These are the activations of a small neural network, seen along a few directions. Each row is one input.
Each table varies a few parts of the input and shows all the possible inputs, shuffled.
Descriptions start from the smaller parts, as in this example, which fits no table here: one of 3 separate values, together with either a single point or one of 9 places around a ring or (one of 4 places along a line, together with one of 8 places around a ring).
Shared parts are said once, and a part with two or three values counts as separate values.
(in the rows, 128 means zero)

Rows:
x1: 121	141	93	102	148	133	144	154	103	110	122	169	99	149	127	138
x2: 146	109	158	151	83	115	95	121	105	49	129	109	130	147	161	133
x3: 133	134	86	101	128	121	140	130	105	93	168	142	97	114	144	139
x4: 127	146	92	122	169	145	145	161	127	131	109	146	139	106	92	115
x5: 119	135	84	122	143	156	145	138	135	120	159	125	150	74	130	110
x6: 130	128	85	98	128	111	141	146	132	125	113	138	77	112	113	175
x7: 125	111	144	149	161	140	95	140	104	156	102	142	161	125	118	114
x8: 121	122	168	144	120	132	116	75	138	184	178	128	173	117	145	87
x9: 129	112	138	143	145	118	90	135	73	130	113	157	122	164	153	134
x10: 119	139	168	140	140	123	110	111	123	185	120	146	162	146	111	96
x11: 115	155	115	115	125	135	154	124	180	191	142	115	115	96	89	113
x12: 121	162	113	107	128	135	155	105	155	159	183	126	141	96	109	84
x13: 123	98	136	155	135	144	95	117	110	139	149	121	174	93	160	112
x14: 124	83	139	122	109	112	100	120	109	152	101	147	107	135	146	173
x15: 136	100	137	144	121	115	92	104	78	118	160	139	133	134	179	138
x16: 130	113	161	155	109	134	99	150	105	67	94	133	122	178	156	127
x17: 116	84	138	149	124	143	98	143	139	182	108	120	146	90	134	133
x18: 142	94	158	150	86	121	106	135	136	84	80	116	109	152	147	164
x19: 122	176	125	111	157	133	157	125	149	162	136	141	130	131	75	99
x20: 134	182	126	99	149	95	193	105	141	127	150	72	134	173	101	128
x21: 120	114	84	116	147	158	152	156	171	169	122	135	123	78	109	131
x22: 141	128	107	110	94	135	158	154	168	66	89	122	83	134	115	168
x23: 140	153	119	124	126	133	149	156	127	37	94	133	92	161	107	141
x24: 134	147	177	134	137	90	140	90	120	153	144	72	161	184	153	123
x25: 114	118	165	135	116	116	105	101	158	215	121	119	147	112	110	120
x26: 146	144	111	131	103	136	155	132	137	23	144	114	101	129	146	133
Changing only one part turns x7 into x4. The same change can be made to x24. Which row results?
> x20
What is each input in this table made of?
> one of 2 separate values, together with either a single point or (one of 3 separate values, together with one of 4 places along a line)
Change only the choice among 2 separate values in x16. List by row number the other rows that result.
> x23

Rows:
x27: 144	161	115	118	111	100	123	137	118	61	139	118	120	149	136	149
x28: 99	113	172	130	155	139	95	113	124	216	131	142	182	122	138	105
x29: 118	116	133	168	166	143	74	140	111	234	147	136	176	99	132	90
x30: 99	209	119	83	156	115	208	106	184	138	160	136	94	145	52	83
x31: 130	103	129	122	118	121	147	151	96	101	76	119	95	164	118	165
x32: 131	126	118	115	128	115	153	122	112	88	111	129	81	170	138	168
x33: 139	115	122	158	99	140	134	121	99	48	127	131	127	124	155	126
x34: 139	96	125	148	92	143	116	150	110	78	119	140	119	135	170	132
x35: 120	161	55	82	192	149	162	124	142	158	183	153	140	53	87	105
x36: 132	94	135	128	117	133	122	146	118	112	82	145	85	150	133	159
x37: 118	106	178	131	139	125	118	86	134	191	135	116	198	149	142	110
x38: 150	146	108	145	102	122	145	129	100	50	139	111	131	138	169	136
x39: 147	127	188	142	119	86	78	77	132	189	164	94	144	134	131	107
x40: 135	104	139	137	108	124	95	159	130	89	98	155	110	132	147	139
x41: 120	143	85	113	116	164	152	157	208	166	107	93	117	56	70	145
What is each input in this table made of?
> either one of 3 separate values or one of 4 places along a line or one of 8 places around a ring

Rows:
x42: 141	114	139	133	108	114	127	112	116	81	134	107	130	149	155	142
x43: 149	128	143	128	111	106	123	118	118	81	123	106	134	153	144	140
x44: 138	147	117	107	108	128	155	145	124	36	95	134	91	176	115	157
x45: 129	89	115	138	115	137	100	157	112	85	93	141	114	116	139	165
x46: 123	128	132	134	142	121	115	113	117	164	150	135	148	113	135	105
x47: 142	138	106	117	113	124	148	150	107	32	117	135	88	165	133	151
x48: 105	146	127	119	139	142	156	136	169	186	122	120	138	104	91	107
x49: 127	98	131	138	101	129	109	161	135	95	78	138	89	126	133	165
x50: 117	141	104	122	154	143	146	130	152	171	148	118	152	87	104	104
x51: 112	145	116	122	139	139	152	131	168	186	138	116	134	99	107	109
x52: 125	133	137	129	151	122	115	119	119	163	138	135	156	123	116	116
x53: 129	131	146	139	146	119	116	120	121	174	133	121	147	141	129	113
x54: 135	129	152	130	97	107	131	116	130	89	127	106	115	158	158	145
x55: 140	138	103	119	126	137	150	141	107	28	127	148	100	155	138	148
x56: 122	135	156	143	133	116	116	119	131	177	129	124	136	144	132	109
x57: 134	129	128	131	153	130	122	107	125	158	153	146	154	113	136	108
x58: 138	89	117	140	120	147	104	150	114	83	105	154	114	109	151	154
x59: 114	141	101	122	155	148	141	130	148	168	157	125	154	84	116	97
x60: 135	147	116	117	104	123	149	149	118	40	104	132	86	172	123	154
x61: 118	125	163	134	132	127	125	117	136	181	114	127	142	151	120	115
x62: 124	141	122	125	131	121	132	119	141	177	140	115	132	109	107	121
x63: 120	133	117	122	139	142	125	114	128	165	159	140	149	99	112	105
x64: 132	131	96	115	120	130	152	145	103	32	128	136	87	157	151	156
x65: 122	147	134	115	137	131	135	118	155	176	125	126	141	122	89	118
x66: 118	138	105	125	147	153	141	127	148	168	159	132	147	81	114	92
x67: 122	143	145	128	141	116	117	116	135	169	129	130	147	130	113	118
x68: 121	124	149	137	144	127	120	121	112	172	135	130	153	137	133	113
x69: 127	115	137	136	147	137	116	111	113	168	150	138	153	130	150	108
x70: 132	103	128	136	108	132	102	158	126	93	86	137	101	124	136	166
x71: 132	88	123	139	109	137	108	160	116	98	85	134	99	121	139	167
x72: 124	117	142	139	147	134	117	110	112	171	147	131	151	131	150	110
x73: 133	85	115	137	115	134	99	155	110	83	104	146	102	111	153	157
x74: 139	124	143	132	97	117	119	116	110	76	147	124	125	141	167	126
x75: 118	140	123	118	131	125	137	117	152	184	141	121	130	115	112	124
x76: 128	138	152	131	133	116	125	112	144	175	118	128	134	132	108	112
x77: 142	125	154	129	101	114	132	112	138	90	114	106	119	164	141	142
x78: 123	135	144	137	136	114	118	117	124	170	126	123	143	124	114	117
x79: 120	148	110	123	150	139	146	133	157	178	141	113	142	94	99	105
x80: 123	135	116	116	139	129	139	119	135	174	152	126	138	105	115	121
x81: 122	132	116	119	144	128	128	116	129	168	159	133	141	100	117	109
x82: 142	143	107	119	108	120	152	148	113	36	106	124	82	167	132	157
x83: 138	120	147	138	106	121	115	111	107	75	138	114	135	145	152	129
Changing only one part turns x80 into x75. The same change can be made to x68. Which row results?
> x56
Changing only one part turns x57 into x67. The same change can be made to x58. Which row results?
> x70
What is each input in this table made of?
> one of 6 places along a line, together with either one of 3 separate values or one of 4 places along a line
Start at x66 and move only the place on the line of 4, one step at a time. The first step leads to x63. Which rows follow, in order?
> x57, x69
Change only the choice among 3 separate values in x60. List by row number the other rows that result.
> x54, x70
Change only the choice among 3 separate values in x49. List by row number the other rows that result.
> x44, x77

Rows:
x84: 105	93	79	125	140	171	98	153	152	190	155	146	129	27	125	130
x85: 131	130	180	143	122	103	98	69	120	158	190	104	183	151	169	94
x86: 127	141	132	132	149	123	146	87	158	191	173	88	179	102	124	84
x87: 125	77	196	148	104	115	85	118	86	156	86	153	141	171	137	139
x88: 155	177	74	110	141	126	170	126	94	34	144	145	105	159	120	124
x89: 139	81	147	141	108	128	115	162	102	100	57	153	92	170	146	168
x90: 126	74	193	165	72	112	71	106	121	146	108	115	142	138	149	148
x91: 141	156	93	107	101	125	177	114	134	31	164	118	98	119	137	119
x92: 139	153	175	136	167	102	94	78	78	162	165	133	188	180	163	94
x93: 136	79	153	156	79	128	105	144	135	90	75	116	92	130	161	176
x94: 127	183	109	91	135	107	187	140	149	115	102	111	85	182	76	151
x95: 123	156	128	125	183	124	154	95	125	202	152	126	181	132	111	83
x96: 128	172	119	96	106	110	181	124	182	104	119	78	85	145	92	155
x97: 107	156	121	111	161	150	149	148	168	201	110	146	134	113	70	107
x98: 133	110	107	144	111	127	105	166	102	7	135	120	97	102	174	153
x99: 128	150	121	125	141	145	135	132	202	185	120	106	139	76	86	110
x100: 135	112	101	126	118	143	128	172	78	29	113	165	104	153	152	146
x101: 100	104	74	121	168	165	106	168	117	202	136	184	129	53	110	123
Changing only one part turns x84 into x101. The same change can be made to x90. Which row results?
> x87
What is each input in this table made of?
> one of 2 separate values, together with either a single point or one of 8 places around a ring
Change only the choice among 2 separate values in x88. List by row number the other rows that result.
> x91
Change only the choice among 2 separate values in x95. List by row number the other rows that result.
> x86
